A small network was shown many inputs. Here are its activations along a few directions, one row for each input.
In each table, some parts of the input vary, and every possible input appears once, in random order.
A made-up example of a description, with smaller parts first: one of 6 places along a line, together with either a single point or (one of 2 separate values, together with one of 5 places around a ring) or one of 11 places along a line.
Shared parts are said once, and a part with two or three values counts as separate values.
In the rows, 128 means zero.

Other details of the inputs shift rows strongly along two fixed directions, in all tables alike. That doesn't count.

Rows:
r1: [135 172 157 159 136 120 131  97 165 148  84 122]
r2: [162 137 102 116 137 151 133 167 102 117 114  80]
r3: [139 160 126 180 135  69 107  40 153 108 121  89]
r4: [167 125 150 110 148 135 116 177  97 148 111  96]
r5: [129  94 105  94 113 116 166 136 122 107 147 195]
r6: [153 181 160 148 136 123 117  86 161 144  81  94]
r7: [119 154 105 139 133 138 117  78 162 118  95  72]
r8: [ 54  96 118 159 104 147 119 104 188 105 161 158]
r9: [115 168 129 166 111 114  99  52 164 133  85  91]
r10: [174 137 147 118 150 144 124 164 103 151  95 111]
r11: [126  85 109  96 127 132 176 153 134  88 149 190]
r12: [ 39 122 143 175  89 119 130  73 197 130 151 182]
r13: [179 144 143 101 163 140 124 151  98 159  82  80]
r14: [143 145 120 114 133 132 123 115 108 147  95  85]
r15: [140 160 103 174 129  77 111  45 153 103 132  97]
r16: [168 144 138 117 141 144 124 155  85 147  98 115]
r17: [147 189 114 151 124 142 135  85 163 111  91  84]
r18: [ 99  78 131 111 110 141 126 180 101 136 170 149]
r19: [ 58 106 132 143 107 113  83  99 162 125 157 122]
r20: [ 55  87 116 141  88 128 104 113 161 124 178 151]
r21: [ 95  86 109 120 102 154 135 163 118 132 171 176]
r22: [158 156 137 111 149 132 114 117 101 152  83  81]
r23: [188 136 136 131 164  98 132 143  75 122 137 114]
r24: [164 158 140 124 139 123 103 129  99 144  90  75]
r25: [184 136 137  90 147 108 157 135  93 120  91 151]
r26: [ 59 127 165 160 101 124 108  70 188 131 148 164]
r27: [110  86 101  92 118 147 120 198  89 130 180 143]
r28: [ 67 128 119 164 107 144 149 108 188 111 148 166]
r29: [204 151  95 135 166 115 150 143  89  95 126  85]
r30: [186 142 119  94 136 106 165 126  96 116  87 138]
r31: [193 136 146  94 156 105 156 135 114 124  81 141]
r32: [ 95  98 140 118 103 152 150 163 121 135 173 181]
r33: [145 149 153 177 157  70  99  58 166 116 121  95]
r34: [ 97  88 144 106 132 135  99 175 104 136 167 142]
r35: [108 118 109 125 105 151 165 167 118 138 159 186]
r36: [ 52  99 161 153 124 107  67  91 196 130 153 125]
r37: [109  81 103  99 134 161 128 208 103 112 178 133]
r38: [111  81 103  86 119 160 145 184  90 143 167 154]
r39: [172 165 106 111 118 151 153 151  96 137 116 118]
r40: [122 114 148 117 128 151 160 188  97 149 146 189]
Description of these inputs: one of 5 places along a line, together with either one of 2 separate values or one of 6 places along a line.
Question: Changing only the place on the line of 5 turns r16 into r10. The same change can be made to r23. Which row results?
Answer: r33
Question: Changing only the place on the line of 5 turns r4 into r18. The same change can be made to r36. Which row results?
Answer: r19
Question: Start at r7 and move only the place on the line of 5, one step at a time. The first step leads to r38. Which rows follow, in order?
Answer: r14, r22, r13
Question: Change only the place on the line of 5 in r11. List by row number the other rows that result.
Answer: r5, r25, r30, r31
Question: Change only the choice among 2 separate values in r3. List by row number the other rows that result.
Answer: r30

Rows:
r41: [ 86 126 142 143 110 120  95  83 165 129 123 130]
r42: [184 181 128 118 139 155 133 161  86 151  75  87]
r43: [175 150 110  98 139 143 130 151  89 131 106  85]
r44: [ 68  54 158 133 121 121 113 157 132 122 202 193]
r45: [116 116 144 150 145 107 102  94 150 118 134 113]
r46: [201 144 107  92 134 120 198 146  92 109  99 170]
r47: [ 61  51 131 137 115 116 114 146 135 119 213 180]
r48: [113 182 143 157 122 124 103  67 171 153  80  92]
r49: [196 177 106 110 144 159 145 185  82 142  83  76]
r50: [ 96 158 124 154 109 140 111  79 174 130 122 101]
r51: [126  87 118 101 113 153 217 191 110 113 172 247]
r52: [128 149 135 154 135  97  99  74 151 117 128  85]
r53: [ 97  91 138 142 131 109 110 137 148 115 173 144]
r54: [ 75 121 150 138 113 111 100  82 174 138 122 131]
r55: [129 103 103 105 116 173 151 204  78 143 157 143]
r56: [ 94 126 161 160 134  90  87  62 174 133 130 122]
r57: [104  70 119  94 123 156 136 205 106 122 177 172]
r58: [187 151 120 103 147 138 129 141  95 137  81  72]
r59: [225 139 118 102 158 103 198 159  71 106 113 166]
r60: [ 84 141 136 161 115 139 111  81 178 133 112 112]
r61: [142 171  99 138 125 116 106  82 127 126  85  67]
Question: What is each input in this table made of?
Answer: one of 3 separate values, together with either a single point or one of 6 places along a line
Question: Changing only the choice among 3 separate values turns r46 into r59. The same change can be made to r41. Which row results?
Answer: r44
Question: Change only the choice among 3 separate values in r53. List by row number the other rows that result.
Answer: r49, r57
Question: Change only the choice among 3 separate values in r48. List by row number the other rows that result.
Answer: r54, r56

Rows:
r62: [218 187 102  99 152 131 177 128  62 138  50 103]
r63: [ 79  97 114 130  88 129 121 122 150 116 145 172]
r64: [ 73 104 130 114  94 129 146 116 154 111 168 198]
r65: [132 167  95 137 107 127 111  62 145 124  98  68]
r66: [156 121 124  99 127 157 179 208  79 120 168 180]
r67: [178  77 119  86 152  93 144 175  58 110 166 156]
r68: [ 97  55 141 132 147  85 121 118 154  87 190 173]
r69: [204 165 123 100 171 156 118 160  71 142  77  36]
r70: [160 193 141 168 136 109  90  89 130 137  65  62]
r71: [ 38  76 127 167  84 133 120 128 180 108 193 202]
r72: [126  84 133  88 156 155 133 222  88 145 157 142]
r73: [129  77 161  80 136 158 152 220 104 135 171 182]
r74: [ 92 136 152 158 129 115  81  79 183 122  96 107]
r75: [102 154 106 155 123 115 110  71 195 116 105  94]
r76: [231 150 118 127 175  83 138 142  63 109 121  88]
r77: [109  76 128  82 131 146 130 214  73 155 171 162]
r78: [ 91 133 109 152 114 137 109  67 190 108 127  91]
r79: [105 156 158 137 105 103 100  58 175 137 110 124]
r80: [181 152 130 102 137 130 113 161  70 147  77  94]
r81: [197 174  83  97 135 131 143 154  78 142  82  79]
r82: [ 48  90 136 166 108 130 157  98 172 115 179 217]
r83: [135  86 124  96 144 159 194 194  96 121 143 190]
r84: [153 112 156 101 131 150 151 212  82 145 167 166]
r85: [ 29  82 149 162 112 123  99 127 169 138 198 169]
r86: [ 88 142 134 145 115 119  81  55 153 138 115  78]
r87: [156 115 126  82 136 157 177 200 100 112 143 164]
r88: [120 155 155 179 123 108 117  58 175 149 104 123]
r89: [146 162 143 141 125 106 119  60 149 156  71 109]
r90: [215 171 101 107 146 144 143 168  91 119  60  77]
r91: [ 93 148 107 174 104 131 109  65 174 116 142  96]
r92: [ 83  75 162 134 126 135 135 126 172 140 150 183]
r93: [119 161 136 164 132 128  92  83 136 138 118  63]
r94: [143 191  98 167 125 112 116  81 154 128  98  75]
Question: What is each input in this table made of?
Answer: one of 3 separate values, together with either a single point or (one of 2 separate values, together with one of 5 places along a line)
Question: Changing only the choice among 3 separate values turns r83 into r82. The same change can be made to r68. Which row results?
Answer: r76
Question: Change only the choice among 2 separate values in r62. List by row number the other rows that result.
Answer: r89
Question: Change only the choice among 3 separate values in r91. List by row number the other rows that result.
Answer: r65, r78

Rows:
r95: [161 181 126 159 116  87 135  67 134 120 101 121]
r96: [119  62 168  82 142 121 116 174  97 149 158 150]
r97: [153 121  94 120 144 162 153 182  76 135 153  99]
r98: [ 78  78 145 156 127  95 138 102 178  86 175 201]
r99: [199 162 116 102 134 152 183 178  99 121 107 145]
r100: [204 140  97 116 164 129 123 177  74 109 112  68]
r101: [215 142 119  73 167  95 158 141  70 117  91 119]
r102: [ 40 101  99 127  83 154 113 104 172 123 139 143]
r103: [133 175 156 162 124 101  87  85 136 154 103  93]
r104: [ 51 113 169 151 103 148 105 119 193 137 158 163]
r105: [135 173 152 167 149 130 111  83 145 158  92  79]
r106: [108 150 115 129  99 131 149  72 167 121  80 157]
r107: [149 155 161 160 156  97  88  97 152 134  89  79]
r108: [ 86  79 107 103 105 177 147 217 117 116 201 165]
r109: [ 83 125 110 164  96 111  93  92 147 116 167 120]
r110: [173 128 119 125 147 145 188 156  91 130 134 156]
r111: [109 171 138 128 115 139 101  87 163 166  56  98]
r112: [108  49 112  79 134 130 117 170  95 112 188 151]
Question: Changing only one part turns r103 into r107. The same change can be made to r95. Which row results?
Answer: r98
Question: What is each input in this table made of?
Answer: one of 3 separate values, together with one of 6 places along a line
Question: Change only the choice among 3 separate values in r112. List by row number the other rows that result.
Answer: r96, r101
Question: Change only the place on the line of 6 in r102. List by row number the other rows that result.
Answer: r97, r100, r108, r109, r112
